Each row has a name. Each question is about the rows just above it.

[118 115 105 146 104 116  57 140  98 157] : (115)
[104  65 135 172 133 127 142 143 129 153] : (77)
[184 132 125  96 124 150 121 187  61 140] : (63)
[124 121 116  82 114 117 140  91 140 179] : (28)
The row named (28): => [124 121 116  82 114 117 140  91 140 179]
The row named (63): => [184 132 125  96 124 150 121 187  61 140]
The row named (77): => [104  65 135 172 133 127 142 143 129 153]
The row named (115): => [118 115 105 146 104 116  57 140  98 157]

[ 86  97 119 148 170 183 177 157 127  98] -> (30)
[175 182 174 154 131 117 114 123 147 171] -> (63)
[126 145 163 176 185 187 184 178 167 155] -> (147)
[ 65  81 112 150 187 211 220 207 178 137] -> (211)
[189 178 146 104  64  43  46  72 109 143] -> (115)
[175 182 174 154 131 117 114 125 144 162] -> (111)
[156 157 150 136 119  96  72  56  50  56] -> (21)
The row named (21): => [156 157 150 136 119  96  72  56  50  56]
The row named (111): => [175 182 174 154 131 117 114 125 144 162]
The row named (30): => [ 86  97 119 148 170 183 177 157 127  98]
The row named (63): => [175 182 174 154 131 117 114 123 147 171]

[140 103 153 129  66] : (138)
[222 189 118 127 180] : (58)
[216 201 160 136 147] : (21)
[152 203 200 134 129] : (115)
[157  64  53 104  98] : (147)
The row named (58): => [222 189 118 127 180]
The row named (21): => [216 201 160 136 147]
The row named (138): => [140 103 153 129  66]
The row named (115): => [152 203 200 134 129]
The row named (147): => [157  64  53 104  98]

[122 193 101 107 112 158 142 116 168 141 134 118 102 114] -> (77)
[ 83 108  85 157 137 160 118  67 199  97  67 119  92 186] -> (21)
[140 138 104  99 143 162  90 119 106 162 116 167 138 153] -> (111)
[140 138 104  99 143 162  90 119 106 174 176 155 168  85] -> (153)
The row named (111): => [140 138 104  99 143 162  90 119 106 162 116 167 138 153]
The row named (21): => [ 83 108  85 157 137 160 118  67 199  97  67 119  92 186]
The row named (77): => [122 193 101 107 112 158 142 116 168 141 134 118 102 114]

[126 124 134 120 101 145 146 130 152 134 125 124 145  91 123 144 111 161
 124 130 148 132 112 137 131  86 170 120 129  88 105 143  78 133 148 138
 112  92 159 132  87  82 161 142 110 113 111 129  93 144 151]  (147)
[ 90 136 140 117  55 182 138 163 148 164 161 136 136 112 116 152 108 139
 132 140 145  99 115 100 133  71 169 118 143  78  82 116 100 136 150 148
 116 103 167 176  66  93 171 139  96 106 123 113 122 164 149]  (21)
[122 123 130 125  98 162 143 134 150 147 138 130 134  90 121 143 110 162
 128 131 147 116 108 126 128  78 178 125 124  76 101 127  86 143 147 140
 116  94 174 148  77  75 167 143 102 106 108 130  84 152 148]  (211)
The row named (21): => [ 90 136 140 117  55 182 138 163 148 164 161 136 136 112 116 152 108 139
 132 140 145  99 115 100 133  71 169 118 143  78  82 116 100 136 150 148
 116 103 167 176  66  93 171 139  96 106 123 113 122 164 149]

[156 150 120 113] : (153)
[ 97 122 188  99] : (138)
[142  81 108 177] : (58)
[ 55 178  98 155] : (28)
[103 156 144 103] : (77)
[173  97 168  82] : (63)
The row named (28): => [ 55 178  98 155]
The row named (153): => [156 150 120 113]
The row named (138): => [ 97 122 188  99]
The row named (63): => [173  97 168  82]

[102 122 100 126 121  98 107 147 143 128 133  92  95 122 136 112 117 136
 144  96 130 114 100  78 138] = (153)
[102 122 134 113 162 137  95 147 143 131 133  93  95 153 141 112 117 136
 144  96 130 114 100  78 138] = (77)
[102 183 100 116  47  86 175 147 143  83  81  93  95  41  86 112 117 203
  80  96 207 114 100  78 151] = (21)
The row named (21): => [102 183 100 116  47  86 175 147 143  83  81  93  95  41  86 112 117 203
  80  96 207 114 100  78 151]
The row named (77): => [102 122 134 113 162 137  95 147 143 131 133  93  95 153 141 112 117 136
 144  96 130 114 100  78 138]

[117 162 101  96 140 190 187 167 106 162 152 136 147 102 123 117]  (153)
[117 162 101  96 140 190 187 167 106 162 152 136 147 102 123  72]  (115)
[188 139 180 187  69 160 146 140 174 127  62  54  55  97 122  72]  (28)
[117 162 119  96 140 190 187 167 106 162 152 136 147 102 123 117]  (111)
The row named (115): => [117 162 101  96 140 190 187 167 106 162 152 136 147 102 123  72]
The row named (28): => [188 139 180 187  69 160 146 140 174 127  62  54  55  97 122  72]
The row named (111): => [117 162 119  96 140 190 187 167 106 162 152 136 147 102 123 117]

[155 138 127 127 155 123 112 104  84 110 132 107 129 102 185 136 145  99
 144 127 158  98 114 113 126 153 143 124 133 134 185 120 151 117 133 112
  94 176 129] = (30)
[170 109 116 132 140 153 119 112 108  99 150 129  84 117 204 117 101  47
 161 146 159 123 130 131 104 153 134  98 118 177 150 189 140 102 116 120
 138 150 212] = (77)
[176 138 127 127 155 123 112 104  84 110 132 107 129 102 185 136 145  99
 144 127 158  98 122 113 104 153 143 124 133 134 185 120 151 117 133 112
  94 176 129] = (58)
The row named (58): => [176 138 127 127 155 123 112 104  84 110 132 107 129 102 185 136 145  99
 144 127 158  98 122 113 104 153 143 124 133 134 185 120 151 117 133 112
  94 176 129]
The row named (30): => [155 138 127 127 155 123 112 104  84 110 132 107 129 102 185 136 145  99
 144 127 158  98 114 113 126 153 143 124 133 134 185 120 151 117 133 112
  94 176 129]
The row named (77): => [170 109 116 132 140 153 119 112 108  99 150 129  84 117 204 117 101  47
 161 146 159 123 130 131 104 153 134  98 118 177 150 189 140 102 116 120
 138 150 212]

[132  90 119 176 130 118]  (28)
[129 122 106 138 127 105]  (153)
[ 90 163 108 125 148 111]  (211)
[143 155  46 129 133 119]  (21)
[108  97 110 194 124 106]  (147)
[129 122 106 138 144 105]  (30)
[107 129 125 136 143 119]  (58)
[129 122 145 138 127 105]  (111)
[ 85 121 147  50 119 118]  (77)
[183 124 127 127 109 115]  (63)
The row named (21): => [143 155  46 129 133 119]
The row named (111): => [129 122 145 138 127 105]
The row named (77): => [ 85 121 147  50 119 118]

[181 124 113 148 110 121 139 203 125 181 169 116 141 126 119 122 168 120
 204 135] : (58)
[ 98 132 138 115 139 139 121  85 131  97 106 138 120 131 137 134 105 135
  86 123] : (211)
[159 166 138 167 148  98 145 182 144 161 128 152 134 162 111 110 134 113
 154 155] : (111)
[138  86 105 106  95 162 120 132 108 157 165  95 132  93 143 148 160 145
 164 106] : (63)
[145 166 141 161 150 100 141 164 144 130 119 154 130 161 113 111 123 112
 135 154] : (77)
[ 78 141 147 114 151 129 119  60 135  74  83 146 115 137 134 130  84 133
  52 125] : (21)
[159 166 138 167 148  98 145 182 144 143 128 152 134 162 111 110 134 111
 154 155] : (30)
[177 142 124 161 127 107 145 202 131 171 154 129 140 142 114 116 159 114
 190 147] : (28)
The row named (63): => [138  86 105 106  95 162 120 132 108 157 165  95 132  93 143 148 160 145
 164 106]
The row named (211): => [ 98 132 138 115 139 139 121  85 131  97 106 138 120 131 137 134 105 135
  86 123]

[ 71  79 115 100 104 152  68 128 104 167 118 169 148 173 137 157 136 140
  80 167 117 128 134  75 108 164 129  72 114 110] = (111)
[166 144 132 151 108 121 154 144 127  99 110 137 121  94 125 124 156 116
 141 125 111 118 133 187 137 160 114 168 120 144] = (147)
[172 147 132 156 107 120 160 146 129  95 109 136 119  89 124 123 158 115
 144 123 111 117 135 195 140 161 115 175 119 147] = (138)
[108 121 127 116 150 134 117 117 132 150 146 115 132 150 130 130 106 138
 125 126 145 138 125  90 127  98 144 106 138 120] = (211)
[ 71  79 115 100 104 152  68 128 104 167 118 169 148 173 137 157 136 140
  80 167 117 128 134  75 108 164 129  60 110 108] = (21)
[ 67  77 115  98 102 153  64 127 103 168 117 171 151 177 138 159 136 140
  78 171 117 128 134  72 106 167 127  68 113 110] = (115)
[166 144 132 151 108 121 154 144 127  99 110 137 121  94 137 124 156 116
 141 125 111 118 133 187 137 160 132 168 120 144] = (77)
[163 143 130 150 110 121 153 141 128 100 112 134 120  95 124 123 151 116
 140 123 114 118 132 182 137 154 116 165 120 143] = (153)
[ 78  86 117 104 109 148  76 127 108 162 121 161 145 167 136 152 133 138
  87 161 120 129 133  80 110 156 130  79 117 112] = (28)
The row named (147): => [166 144 132 151 108 121 154 144 127  99 110 137 121  94 125 124 156 116
 141 125 111 118 133 187 137 160 114 168 120 144]
The row named (115): => [ 67  77 115  98 102 153  64 127 103 168 117 171 151 177 138 159 136 140
  78 171 117 128 134  72 106 167 127  68 113 110]
The row named (138): => [172 147 132 156 107 120 160 146 129  95 109 136 119  89 124 123 158 115
 144 123 111 117 135 195 140 161 115 175 119 147]
The row named (21): => [ 71  79 115 100 104 152  68 128 104 167 118 169 148 173 137 157 136 140
  80 167 117 128 134  75 108 164 129  60 110 108]

[116 130 160 156  54  54  81] -> (111)
[ 99  41  58 117 169 118 147] -> (63)
[103  67  41  76 200 122  46] -> (211)
[ 69 110 113 130 115  73 200] -> (21)
[ 94 124  84  49 206 138 108] -> (147)
The row named (211): => [103  67  41  76 200 122  46]
The row named (147): => [ 94 124  84  49 206 138 108]
The row named (63): => [ 99  41  58 117 169 118 147]

[103 153 117 217 109  76 145]  (77)
[103 153 117 217 175  76 145]  (63)
[103 153 117  84 175  76 145]  (21)
The row named (77): => [103 153 117 217 109  76 145]
The row named (21): => [103 153 117  84 175  76 145]
The row named (63): => [103 153 117 217 175  76 145]

[137 168 111 172] -> (138)
[133 157 114 159] -> (153)
[45 67 65 80] -> (58)
[138 156 125 144] -> (211)
The row named (211): => [138 156 125 144]
The row named (58): => [45 67 65 80]
The row named (138): => [137 168 111 172]

[ 73 108 155  93 133 154 129]  (147)
[ 73 108 155  93 133 154  74]  (77)
[172 159 170  96 144 147  93]  (111)
[ 62  99 144 118 126 168 148]  (28)
The row named (77): => [ 73 108 155  93 133 154  74]
The row named (28): => [ 62  99 144 118 126 168 148]

[123 127 126 110 141 120 133 133 117 121 159 127 113 130 123 121 142 135
 132 103 133 129 122 121 141 110 127 117 109 126] : (21)
[ 75 128 168 150 136 194 120 117  96 170 111 110 142 114 130 137 154 104
 106  79 108 121 171 133 120 125 121 157 134 137] : (58)
[134 132 101 170 135 131 120 138 164  98 116 101 115 101 139 120 160 113
 152 139 101 120 107 135 142 143 143 121 149 137] : (63)
[108 113  84 154 134 154 115 153 156 111 110 137 106 132 141 105 181 114
 132 138 102 114  87 134 142 139 137 125 143 119] : (28)
[132 129 119 146 135 138 127 132 140 101 149  91 119 117 128 127 133 110
 142 138 106 130 122 134 149 130 135 126 141 148] : (138)
[ 70 118 154 157 148 154 123 119 104 160 153 109 129 118 123 129 146 132
 130  38 103 138 164 117 129 108 116 146 112 109] : (115)
[ 98 117 135 136 138 127 136 130 115 133 164 128 117 132 121 128 142 140
 142  73 121 137 133 122 138 110 120 127 104 116] : (77)
[108 113  84 154 134 154 115 153 156 111 110 137 106 132 141 105 181 114
 121 138 107 107  70 142 151 140 142 132 139 108] : (147)
[ 71 120 157 150 139 164 123 116 109 157 134 110 134 120 129 134 148 117
 121  64 108 136 158 126 125 112 123 144 121 124] : (211)
The row named (147): => [108 113  84 154 134 154 115 153 156 111 110 137 106 132 141 105 181 114
 121 138 107 107  70 142 151 140 142 132 139 108]
The row named (63): => [134 132 101 170 135 131 120 138 164  98 116 101 115 101 139 120 160 113
 152 139 101 120 107 135 142 143 143 121 149 137]
The row named (58): => [ 75 128 168 150 136 194 120 117  96 170 111 110 142 114 130 137 154 104
 106  79 108 121 171 133 120 125 121 157 134 137]

[160 140 100 154 154  60]  (138)
[121 137 141 128 128 141]  (30)
[116 114 144 129 129 145]  (63)
[160 141  99 153 153  60]  (153)
[152 103  76 153 153  50]  (211)
[153 103  76 154 154  49]  (28)
The row named (28): => [153 103  76 154 154  49]
The row named (138): => [160 140 100 154 154  60]

[140 140 142 114  98 149 142 138 137 134 109 109 121 121 120 109 124 128
 100 116 119 137 145 116 101 130 132 152 135  97] = (63)
[147 168 134 125 125  83 103 103 123 155 117 149 133 126 154 134 181  95
 135 155 138 114 109 162  83  99 148 112 183 140] = (58)
[133 116  88  82 146 105 120 131 164 206 148 166 119  32  65 122 166  64
 120 128 108  88 134 176 171 126 100 101  92  88] = (115)
[121 118 145 105 102 134 126 127 143 152 120 149 149 152 135 158 111 129
  80  99 124 140 139 158 136 135 151 117 114 130] = (211)
[121 117 148 117 103 123 147 135 128 135 126 107 135 117 136 109 127 135
 112 120 120 123 132 126 118 127 132 129 148 118] = (153)
[132 119 141 113 107 125 139 123 127 130 120 113 112 125 123 124 110 127
 107 129 113 141 138 126  99 126 138 153 131 108] = (138)
[123 116 152 111  99 122 144 128 133 134 117 106 125 122 130 117 119 135
 106 122 112 133 141 125 106 129 134 144 138 112] = (21)
[120 120 129 119 114 120 141 134 154 111 140 123 128 115 166 141 124 117
 112 124 128 152 148 160 148 137 139 114 128 129] = (147)
[143 161 135 109 146  99 114 121  89 144 108 144 141 145 125 122 136 102
 129 115 151  96 105 138  98 109 165 129 138 133] = (30)
[122 124 141 112 102 121 124 124 149 147 127 143 141 138 149 153 129 122
  96 116 125 144 137 165 130 130 144 111 130 133] = (28)
The row named (21): => [123 116 152 111  99 122 144 128 133 134 117 106 125 122 130 117 119 135
 106 122 112 133 141 125 106 129 134 144 138 112]
The row named (28): => [122 124 141 112 102 121 124 124 149 147 127 143 141 138 149 153 129 122
  96 116 125 144 137 165 130 130 144 111 130 133]
The row named (63): => [140 140 142 114  98 149 142 138 137 134 109 109 121 121 120 109 124 128
 100 116 119 137 145 116 101 130 132 152 135  97]
The row named (58): => [147 168 134 125 125  83 103 103 123 155 117 149 133 126 154 134 181  95
 135 155 138 114 109 162  83  99 148 112 183 140]
The row named (147): => [120 120 129 119 114 120 141 134 154 111 140 123 128 115 166 141 124 117
 112 124 128 152 148 160 148 137 139 114 128 129]

[128 126 139 109 144 139 159 120 129 144 145 167 126  97 144] -> (111)
[ 87 150 160 144  70  52 116 145 128 154 160 115  88  95 136] -> (138)
[134 138  84 131 103 122 149 115 113 144 131 131  95 108 108] -> (30)
[100 135 175 152  99  61 143 170 114 100 170 111 109 161 142] -> (115)
[124 135 107 135 114 113 151 147 118 115 157 127 117 150 117] -> (153)
[161 104 160 139 108 117 162 152 148 209 213 160  98  95 185] -> (58)
[137  75  81 150 103 103 159  98 115 180 110 145  80  80 112] -> (147)
[132 121 119 116 127 139 141 138 120 126 141 146 141 135 131] -> (77)
[135 121  91  85 134 103 159 111 102 123 149 178 130 117 131] -> (63)
[150 130 127 126 132  99 131 131 131 144 149 127 120 124 146] -> (211)
[ 82 103 139 181  85  75 168 178 125  97 166 104  91 164 131] -> (21)
[139 109 170 146 122 150 163 131 145 180 174 146 132  89 185] -> (28)
The row named (115): => [100 135 175 152  99  61 143 170 114 100 170 111 109 161 142]
The row named (211): => [150 130 127 126 132  99 131 131 131 144 149 127 120 124 146]
The row named (63): => [135 121  91  85 134 103 159 111 102 123 149 178 130 117 131]

[122  97 109 142  94 118 128 127 154 128 113 131 108 116 111  67 101] = (211)
[125 104 115 145  99 148 133 123 154 125 133 130 113 142 113  54 118] = (147)
[119  97 110 143  93 105 123 129 149 130 108 137 104 101 115  82  94] = (77)
[122  97 109 142  94 118 128 127 154 128 113 131 108 116 111  67 125] = (138)
The row named (77): => [119  97 110 143  93 105 123 129 149 130 108 137 104 101 115  82  94]
The row named (211): => [122  97 109 142  94 118 128 127 154 128 113 131 108 116 111  67 101]

[130 122 117  54 131 137 127 114  86 137 132 109 136 134 138 123 120 150
 137 138 124  79 133 111 135 104 134 105 130 152 114 143 160 151 131 121
 157 149 136 169 109 142 127 149 100 135 134 133 160 131 122 119 117 103
 122 100 114 131 135] : (58)
[131 128 129  59 128 141 141 118  89 144 145 113 146 140 148 129 123 156
 138 134 127  89 129 118 134 102 134 114 136 149 129 138 154 147 123 126
 163 146 129 173 117 138 125 147 107  96 129 146 163 136 137 119 123 109
 138 117 121 145 149] : (28)
[127 122 116  58 138 146 135 125  99 148 145 123 148 147 151 136 133 162
 148 149 131  84 124 116 139 107 134 102 128 149 106 138 154 143 122 110
 143 137 125 157  94 130 116 138  87 162 126 121 152 125 117 119 117 105
 124 105 122 141 147] : (77)
[133 125 123  57 131 138 130 113  85 137 133 108 139 134 139 121 118 150
 136 135 124  80 131 110 133 103 134 108 130 152 119 141 159 149 130 123
 161 150 134 169 112 141 127 150 104 138 134 138 161 133 126 118 119 105
 126 105 116 134 139] : (115)
The row named (115): => [133 125 123  57 131 138 130 113  85 137 133 108 139 134 139 121 118 150
 136 135 124  80 131 110 133 103 134 108 130 152 119 141 159 149 130 123
 161 150 134 169 112 141 127 150 104 138 134 138 161 133 126 118 119 105
 126 105 116 134 139]
The row named (58): => [130 122 117  54 131 137 127 114  86 137 132 109 136 134 138 123 120 150
 137 138 124  79 133 111 135 104 134 105 130 152 114 143 160 151 131 121
 157 149 136 169 109 142 127 149 100 135 134 133 160 131 122 119 117 103
 122 100 114 131 135]
The row named (77): => [127 122 116  58 138 146 135 125  99 148 145 123 148 147 151 136 133 162
 148 149 131  84 124 116 139 107 134 102 128 149 106 138 154 143 122 110
 143 137 125 157  94 130 116 138  87 162 126 121 152 125 117 119 117 105
 124 105 122 141 147]
The row named (28): => [131 128 129  59 128 141 141 118  89 144 145 113 146 140 148 129 123 156
 138 134 127  89 129 118 134 102 134 114 136 149 129 138 154 147 123 126
 163 146 129 173 117 138 125 147 107  96 129 146 163 136 137 119 123 109
 138 117 121 145 149]

[ 82  79 138  58  77] = (21)
[169 219 183 197  50] = (153)
[ 61 103 151 215  59] = (58)
The row named (58): => [ 61 103 151 215  59]
The row named (153): => [169 219 183 197  50]
The row named (21): => [ 82  79 138  58  77]

[118 133 145 136 125 118 162  99 116] -> (21)
[118 133 133 143 111 119 130  96 115] -> (28)
[162 129 174  66 198 132 149 103 126] -> (111)
[162 129 174  66 198 132 142 125 106] -> (115)
[113 134 132 153 113 100 134  92 101] -> (211)
[162 129 174  66 198 132 142 103 126] -> (147)
[118 133 145 136 125 128 137  98 135] -> (153)
The row named (153): => [118 133 145 136 125 128 137  98 135]
The row named (147): => [162 129 174  66 198 132 142 103 126]
The row named (211): => [113 134 132 153 113 100 134  92 101]

[103 139 117 119 127 128 117 127 157 124 143] : (153)
[129 188  57 116 130 140 183 182  97 137 140] : (21)
[177  79 207 167 127  98  48  93 105 131  89] : (138)
[106 138 117 119 127 130 118 126 150 124 141] : (115)
[117 136 123 129 126 130  68 109 114 127 129] : (58)
[105 140 119 121 127 126 113 128 158 124 142] : (111)
[105 140 113 121 127 126 113 128 158 124 142] : (63)
[113 122 108 110 128 155 171 119 113 126 136] : (30)
[148 159 137 156 127  89  33 144 128 134 118] : (28)
The row named (111): => [105 140 119 121 127 126 113 128 158 124 142]
The row named (63): => [105 140 113 121 127 126 113 128 158 124 142]
The row named (58): => [117 136 123 129 126 130  68 109 114 127 129]

[184  86 103 160 173 148 131 139 170 155 122 138 172]  (77)
[199  94 104 183 162 150 135 144 170 152 109 124 150]  (153)
[194 104 111 170 156 126 153 148 155 141 125 128 152]  (138)
The row named (153): => [199  94 104 183 162 150 135 144 170 152 109 124 150]
The row named (138): => [194 104 111 170 156 126 153 148 155 141 125 128 152]

[103 155 123 121 125 136 121 122 156] = (58)
[140  99 126 124 125 129 150 121  81] = (111)
[140  99 126 124 141  96  99  88 161] = (77)
[170 154 172 195 192  75  50  68 112] = (115)
[103 155 123 121 125 136 121 129 174] = (153)
[140  99 126 124 116 120 136 129  88] = (28)
[168 153 198 197 169  92  77  75 118] = (147)
The row named (28): => [140  99 126 124 116 120 136 129  88]
The row named (111): => [140  99 126 124 125 129 150 121  81]
The row named (58): => [103 155 123 121 125 136 121 122 156]
The row named (115): => [170 154 172 195 192  75  50  68 112]
The row named (147): => [168 153 198 197 169  92  77  75 118]
The row named (77): => [140  99 126 124 141  96  99  88 161]

[186 108  91 159 206  49 176] = (28)
[ 73 129 131 100 106 144  65] = (77)
[ 73 129 131 100 106 144 192] = (153)
The row named (153): => [ 73 129 131 100 106 144 192]
The row named (28): => [186 108  91 159 206  49 176]
The row named (77): => [ 73 129 131 100 106 144  65]

